A small network was shown many inputs. Here are its activations along a few directions, one row for each input.
Each table varies a few parts of the input and shows all the possible inputs, shuffled.
Descriptions start from the smaller parts, as in this example, which fits no table here: one of 2 separate values, together with either a single point or one of 11 places around a ring or (one of 6 places along a line, together with one of 8 places around a ring).
Shared parts are said once, and a part with two or three values counts as separate values.

Other details of the inputs vary at random and push rows far along two fixed directions, the same in every table; ignore that.

A family of inputs:
r1: [-28 -10 -19 -47 -23   6 -21  -4 -19  25   9]
r2: [ 48  -7  12  39  48 -24  29   7  19  -9 -14]
r3: [-61 -15 -20 -42 -20 -28 -31  26 -21  14 -40]
r4: [-40   6 -18 -26 -40  11 -25  -1 -14   4  18]
r5: [  7   5  34  66  41 -31  17  14  20 -36 -70]
r6: [-42   7   2  12  -9 -33 -14  43   6 -16 -49]
r7: [ 37  11  20  59  32 -14  24   5  27 -28  -7]
r8: [-25   7  -2   1 -15   1 -13  -1  -5  -6  -2]
r9: [ 38  -1  10  11  -4  46  10 -53 -11 -14  62]
r10: [-40   8 -13 -28 -40  16 -26  -4 -15   7  13]
r11: [ 40   0 -22 -50 -28  58   7 -37  -8  39  97]
r12: [-62 -14 -17 -43 -19 -25 -30  25 -21  16 -42]
r13: [  1  -7 -19 -44 -22  27 -11 -25 -15  29  45]
r14: [ 25  -5 -15 -25  -7  19   8  -9  -2  20  46]
r15: [30 -5  3  7 23 -3 18  0  7  6  5]
r16: [ 50  15  12  33  12  25  26 -22  19 -10  46]
r17: [-60 -15 -13 -46 -23 -18 -26  30 -20  16 -50]
r18: [ 51  14   9  33  11  22  25 -21  20 -12  48]
r19: [ 53  -7  28  72  77 -49  37  20  29 -25 -53]
r20: [ 46  -3  18  36  50 -15  29   1  18  -6 -21]
r21: [  9  13  33  66  42 -35  19  23  26 -34 -67]
r22: [-69  13  -6 -28 -42 -11 -29  34  -8   3 -43]
r23: [-63 -26  -8 -47 -18 -17 -33  14 -31   3 -51]
r24: [ 54  15  -8  -8 -25  72  10 -66  -1  14 119]
Each input here is: one of 2 separate values, together with either a single point or one of 11 places along a line.
Q: Change only the choice among 2 separate values in r21. List by row number the other rows that result.
A: r20
Q: Change only the place on the line of 11 in r11. List by row number the other rows that result.
A: r1, r2, r3, r12, r13, r14, r15, r17, r19, r20
Q: Change only the choice among 2 separate values in r14. List by row number the other rows that result.
A: r18

A family of inputs:
r25: [ 10  53  58  79  24 -11   4   1  28 -72 -31]
r26: [-76 -10 -36 -28  -8 -33 -15   4 -43  -2 -27]
r27: [ 37 -26   1  55  51 -27  14  10  52 -22  11]
r28: [ 29  -3  -5 -30 -32  13  30  24   3  20  32]
r29: [ 47  -7  55  22  67 -10  10 -27  -3 -21 -12]
r30: [-62   3 -14 -45 -13 -43 -52  66 -14  -8 -22]
r31: [ 56 -16  12  18  44  28  27 -31  51   2  -9]
r32: [ -4  46 -13  16 -76  58 -27 -37  -7  10  69]
r33: [-111   45    6   20  -44   -6  -19   30  -11  -23  -52]
r34: [-70 -45   3 -48 -18  -5 -37  -6  -6  19 -35]
r35: [ 51  -3  -1  81  56 -47   7  24  19  -5 -18]
r36: [-57  -5  -6 -36   0 -57 -42  17 -34 -33 -54]
r37: [-17  22  -5  -1 -72  73 -20 -49  30 -11  90]
r38: [-29 -17 -12 -63 -42  28  -4  37 -22  18 -46]
r39: [ 31  21 -24 -27 -33   7  -2  -7   3  58  47]
r40: [ 25 -14 -10 -36 -26  45 -21 -55 -37  57  65]
r41: [ 26 -32 -33 -43 -44  40   6 -33 -41  -3  83]
r42: [ 28   1  -2  62  65 -25  36  18  15 -12  15]
r43: [ 36  20  -7 -75 -13  65  -9 -29  -7  24  60]
r44: [  9  25 -28 -47 -25  31  32 -14  -1  51  87]
r45: [ 20  29   6 -44  -7  -7   3   9  11  15  33]
r46: [-63 -13 -34 -12 -20 -62 -50  16 -40   3 -74]
r47: [ 37 -32  -5  38  42 -18  11 -47  25 -34  12]
r48: [ 46 -38  54  54  56 -16  41   2  -7 -26 -56]
r49: [-61 -30 -23 -20 -29 -38 -21  89 -20 -10 -50]
r50: [ 21 -12  37  56  81 -15  42 -24  -5  -6 -37]
r51: [ 54  -3  12  27  32 -13  36 -11  64   5  17]
r52: [ 71  10  10  42  49   7  21 -18  18  18 -40]
r53: [-93  18  21  27 -61 -19 -23  67 -10 -50 -98]
r54: [  9  13 -20 -42  -1  56  24 -26 -10  40  39]
Q: What do these inputs look like to the network?
A: one of 5 separate values, together with either a single point or one of 5 places around a ring
Q: Changing only the choice among 5 separate values turns r27 into r42. The same change can be made to r47. Which row results?
A: r26
Q: Change only the choice among 5 separate values in r38. List by row number the other rows that result.
A: r31, r43, r52, r54
Q: Which other rows agree with r48 in the choice among 5 separate values? List them by row number.
A: r28, r38, r41, r49, r53

A family of inputs:
r55: [ 65 -22   0  14  31   0  23 -12  21 -38  19]
r56: [ 34  15  -2  17  18  -1  40  23 -68 -12  45]
r57: [ 13 -19  15  61  11  -6  -4 -31  -5 -17  -8]
r58: [  3 -11 -13  17 -34  23  -7 -38 -10   0  36]
r59: [-18 -10   2  -6  -9 -17   7  54  15  29 -57]
r60: [ 77   8  12  69  89 -45  39 -21  46   3   9]
r61: [ -5   3  -1 -29  19 -19  14   0  -9  19 -56]
r62: [ 43  -9  25  13  16   6  11  26  33 -34  -2]
r63: [16 29 -8 11 -2 -9 -8 15 28  3 17]
r64: [ 78 -13  23  69  62 -19  56   9  39   4 -33]
r65: [-28   1 -25 -48 -72  34 -30  33  -5  33  11]
r66: [  3  -1  37  30  -7   6   5  22  23 -51  -9]
r67: [-50   6  13 -24 -27  14 -40 -34 -37   1 -14]
r68: [ -4  -4  -8  38 -20  -4   8  -8  -1 -20 -20]
r69: [-11  19 -35 -19 -16  27  -7 -37   0  25  90]
r70: [-45  -7 -10   6 -22   2   1  32  -1  10 -41]
r71: [-39  28  -5  17   1 -16   0  28  20   1 -13]
r72: [-38  -2 -25 -39  -1 -32 -36   4  -7  46  13]
r73: [-19  20 -14   0 -30  11 -34 -43 -10   3  73]
r74: [-35 -32   1  -7  17 -14  -3   8  -2 -26 -21]
r75: [-28 -52  -2 -50  11 -28 -22  13 -13  11 -16]
r76: [-35  -1  13 -14  18  13 -15 -28 -29  11 -24]
r77: [ 11  11   0   5 -64  59   0 -11   4   8  59]
r78: [-11  -6   8 -11 -39  25  -8   0   4 -33  31]
r79: [ 43 -29 -25 -15   2  19  15 -30  -2  46  49]
r80: [-48  36   0  19 -34 -19 -20  23  13 -16 -11]
r81: [-47 -41   8 -17  14 -51 -46  34 -11 -25 -73]
r82: [-28  32 -23   6 -35  -7 -13 -10   4 -14  29]
r83: [ 32  15 -19 -48 -23  47  -3 -43 -16  19  44]
r84: [ 16  34  46  29  -7  32  14 -15   8 -19 -10]
r85: [ -6  19 -18 -26 -11 -13  -1  21  22  37  23]
r86: [-85  30  11  22   0 -49 -15  77  23  -7 -86]
r87: [ 71 -25  23  15  48  -4  47   2  37 -16  14]
r88: [ -1  17  22 -35  -1  10  12  15   2  30 -34]
r89: [ 11   9  -7  18  25 -28 -30 -12  10   5  14]
r90: [ -9  16 -29 -15 -10 -17 -33  -6   7  14  27]
r91: [ 20 -13   4  17  -5  10  13 -20   7 -49  27]
r92: [ 44 -19 -18  12   2  13  -2 -26   2  14  27]
r93: [-34  -8  -3  15 -10 -37 -17  57   8  -3 -96]
r94: [-59 -31 -11   6  -1 -16 -23  10 -23  14 -47]
r95: [  7  13 -30 -16   8 -26   9   4  18  27  19]
r96: [ -3  43   5  11 -46  29  -9  -1  20  -2  65]
r97: [ -1 -14 -25   6 -10 -18  -6  18   0   1 -42]
r98: [ 56  29  60  85  47   6  40 -29  23 -43 -35]
r99: [ 50  17  38  58  39  16  23 -63   4 -30   2]
r100: [ -6 -15   4 -11  -3  22  14   9  11 -20  21]
r101: [ -1   7 -10 -47 -15  24 -27 -31 -23  21   8]
r102: [ 15 -15 -13 -50 -35  34 -12   4   6  -6  51]
r103: [ 29  14   0 -54 -14  43  17 -27  -7  44  38]
r104: [ 17  24 -38 -17 -18   2 -12 -11  13  11  52]
r105: [  6  12 -11  -9  -3 -36   0  58 -73 -11 -10]
r106: [-57  24 -21  -5 -39 -17 -36  -9  -6  -6  18]
r107: [-40   5  10  -5  20  -2  -3 -13 -18   1 -52]
r108: [ 63  28  36  19  22  32  20 -13  19  -4  -2]
r109: [ 18 -19   0  -8 -22  35  -5 -46  -4 -28  77]
r110: [ -9 -36 -20 -52  -3 -19   8  18   1   1  -8]
r111: [-19 -10  10 -22 -17  29   6  26  12 -15  18]
r112: [ 41 -38  -9   2  22   5   6 -27  -6  42  29]
r113: [ 70  16  27  59  70  21  60 -50  14 -22  -3]
r114: [ -9 -44  -1 -29  24 -37   1  16   4  -2 -29]
r115: [ 90 -26  23  87  73 -15  19 -31  19 -12 -10]
r116: [ 15  25   2  -1   5 -10  12  29  37  29  17]
r117: [-72   7 -12   4  11 -37 -33  12  -7   7 -26]
r118: [ -9   2 -12 -15 -46  56   8   7   2  28  43]
r119: [ 12 -27  22  21   9   7 -11 -35  -5 -40  32]
r120: [ -6  33  -1   4 -15 -11 -18  40  30   5  -4]
r121: [-20  21  -4 -25 -41  33  -7 -36 -23  -6  11]
r122: [ 99   4  12  37  62 -25  65  21 -47  -5  36]
r123: [ -7  21  23  54  17 -62  17  56 -65 -50 -51]
r124: [ 18  27  33  10  12  45  29 -14   8   4   3]
r125: [ 57   0  53  75  99 -38   8 -22  11 -29 -83]
r126: [ -74  -17  -16   20    1  -47   -2   50   -7   -9 -113]
r127: [-45  19   5 -35 -23  30  -3   0 -17  15 -21]
r128: [-26  -5   7 -29  25 -31  -7   2 -15  24 -72]
r129: [ -1  20  10 -24 -10  14 -11   3  -5   7 -31]
r130: [ 12  -9   0 -56   7  26 -13 -45 -29  50  30]
r131: [ -6 -32   0 -12  14 -28 -19  14   4 -27 -30]
r132: [ 10   5 -12   0 -64  54   0 -25  -3   9  65]
r133: [-76 -42  11  -8  21 -41 -27  31 -15 -27 -70]
r134: [-59  22 -32  -8 -12 -23  -8  18   3   3 -11]
r135: [-20 -22   6 -50 -15  -9   1  49  16   4 -19]
r136: [  9 -22 -48 -54 -39  24   8 -10 -12  51  43]
r137: [-28 -21 -18   8  -5   3  -1  -4 -11  13 -13]
r138: [  5 -22 -26 -41 -20  44  14 -24  -6  -9  73]
Q: Changing only one part turns r73 into r117. The same change can be made to r132. Which row results?
A: r70
Q: Changing only one part turns r130 into r76. The same change can be made to r85. Which row results?
A: r71
Q: What do these inputs look like to the network?
A: one of 4 places along a line, together with either a single point or (one of 4 separate values, together with one of 5 places along a line)
Q: A walk changes only the place on the line of 5. It starts at r118 and steps to r70. List the rest of the walk in order.
A: r126, r137, r94
Q: Change only the choice among 4 separate values in r67. List by row number the other rows that result.
A: r57, r73, r119
